Each row has a name. Each piece below is followed by the name of the row it came from, unless a question asks for something else. Each question is about the rows just above it. Places in a row count from 0.

[84 93 84 87 84] : <90>
[133 105 101 146 158] : <145>
[128  98  98 103 123] : <146>
At which places does <146> hold [98]?
1 2
Repeated in <90>:
[84]
After [133 105 101 146], its row goes on with
[158]

[ 99 143 118 146 135 133 150 147 102 160 172 123 128 175 125 111 105 141
 139 121 129 120 111 157 109 138 100 131]  <26>
[143 161  87 158 138 114 160 131 113 151 121 120 143 172 138 144 126 123
 138 144 124 121 126  92 160 130  98 110]  <136>
[ 88 135 112 144 158 105 145 141 107 147 149 111 116 165 117 115 122 157
 133 143 118 127 122 134 132 145 108 130]  <90>
[111 129  90 152 141 120 163 121 118 138 176 145 129 154 140 122 125 143
 115  97 119 157 116 161 109 145  86 141]  <166>
[110 132 104 149 127 123 149 153  83 149 161 122 129 167 143 108 131 137
 168 148 122 107 118 118 156 157  98 118]  <47>
[111 129  90 152 141 120 163 121 118 138 176 145 129 154 140 122 121 142
 157 119 105 122 113 140 143 154 104 128]  <39>
[ 82 121 129 139 117 107 182 125 109 157 160 135 130 184 106 118 126 145
 122 105 112 157 122 145  91 144  76 121]  <77>
[ 95 163 117 149 127 117 157 136 105 159 172 119 127 179 110 108 116 153
 137 112 130 142 114 158 110 144  97 128]  <190>
[105 133  90 151 144 119 142 152  95 142 131 137 122 166 135 112  78 132
 154 144 157 110  98 126 140 135 129 134]  <165>
[ 96 122 112 143 139 134 154 140 119 146 175 140 122 147 131 122 134 134
 143 118 112 118 111 145 135 147 100 133]  <33>
[ 75 135 125 135 128  98 177 133 128 155 128 140 128 179  98 116 124 159
 126 115 129 146 128 153  97 143  82 117]  <146>
Row and place of [148] in the named rows:
<47>, 19
Which row holds [ 96 122 112 143 139 134 154 140 119 146 175 140 122 147 131 122 134 134
 143 118 112 118 111 145 135 147 100 133]?
<33>
Which row holds [111 129  90 152 141 120 163 121 118 138 176 145 129 154 140 122 121 142
 157 119 105 122 113 140 143 154 104 128]?
<39>
Row and place of [165] in the named rows:
<90>, 13

[118 155 164 152  95 180 120 130 160 110 126 183 147 118 149 128 104 132
 109 103]  <90>
[118 155 164 144  95 180 120 130 160 110 126 183 147 118 149 128 104 132
 109 131]  <77>
[129 120 126 123 134 138  89 137 128 111  99 149 124 112 138 119 112 124
  88  88]  <166>
[129 120 126 123 134 138  89 137 128 111  99 149 124 112 138 119 131 124
  88  69]  <33>
asked: [129 120 126 123 134 138  89 137 128 111  99 149 124 112 138 119 131 124
  88  69]
<33>
asked: [118 155 164 144  95 180 120 130 160 110 126 183 147 118 149 128 104 132
 109 131]
<77>

[133 116 136 139 116 129 124 127]  <136>
[115 145 122 117 160 150 129 128]  <77>
[143 125 119 120  91  74 137 130]  <26>
[115 148 118 113 160 145 130 128]  <190>
[131 127 127 127 121 120 129 128]  <47>
[120 157 105  92 147 110 139 130]  <33>
[132 116 137 140 116 131 124 127]  <90>
[118 137 128 125 156 157 125 127]  <166>
[121 127 135 134 146 159 122 126]  <146>
[133 117 134 137 115 125 126 128]  <39>
[127 116 140 142 129 150 121 126]  <145>
After [137 140 116], its row goes on with
[131 124 127]
[91] is at row and place
<26>, 4

[130 132 156 141 124 130 126 128 125 116 119 114 123 122 125 125 128 149
 147 152 159 185 147] : <145>
[125 131 136 130 126 127 134 138 139 138 126 122 123 125 121 122 128 136
 138 135 125  94 125] : <26>
[104 124 104 104 120 126 134 135 132 123 126 121 123 122 128 133 133 151
 123 135 132 127 126] : <136>
[132 133 157 141 124 130 124 129 124 117 121 115 123 119 103 122 128 128
 129 127 126 125 126] : <165>
[132 135 170 148 131 130 132 125 121 112 118 113 123 122 120 126 128 131
 131 134 133 145 132] : <146>
The row with [125 131 136 130 126 127 134 138 139 138 126 122 123 125 121 122 128 136
 138 135 125  94 125] is
<26>
Places of [123] in row <136>:
9 12 18
The row with [130 132 156 141 124 130 126 128 125 116 119 114 123 122 125 125 128 149
 147 152 159 185 147] is
<145>
Go on from [156 141 124 130] to the end of its row.
[126 128 125 116 119 114 123 122 125 125 128 149 147 152 159 185 147]
Which row holds [132 133 157 141 124 130 124 129 124 117 121 115 123 119 103 122 128 128
 129 127 126 125 126]?
<165>

[125  87 136 147 135 150 149] : <145>
[164 125  86 140 123 140 140] : <136>
[149  78 125 117 156 168 148] : <26>
[123 115 159 141  80  68 115] : <47>
[160 102 143 140 135  94 142] : <166>
Where in the named rows is [147]?
<145>, 3
Which value appears more than once in <47>?
[115]

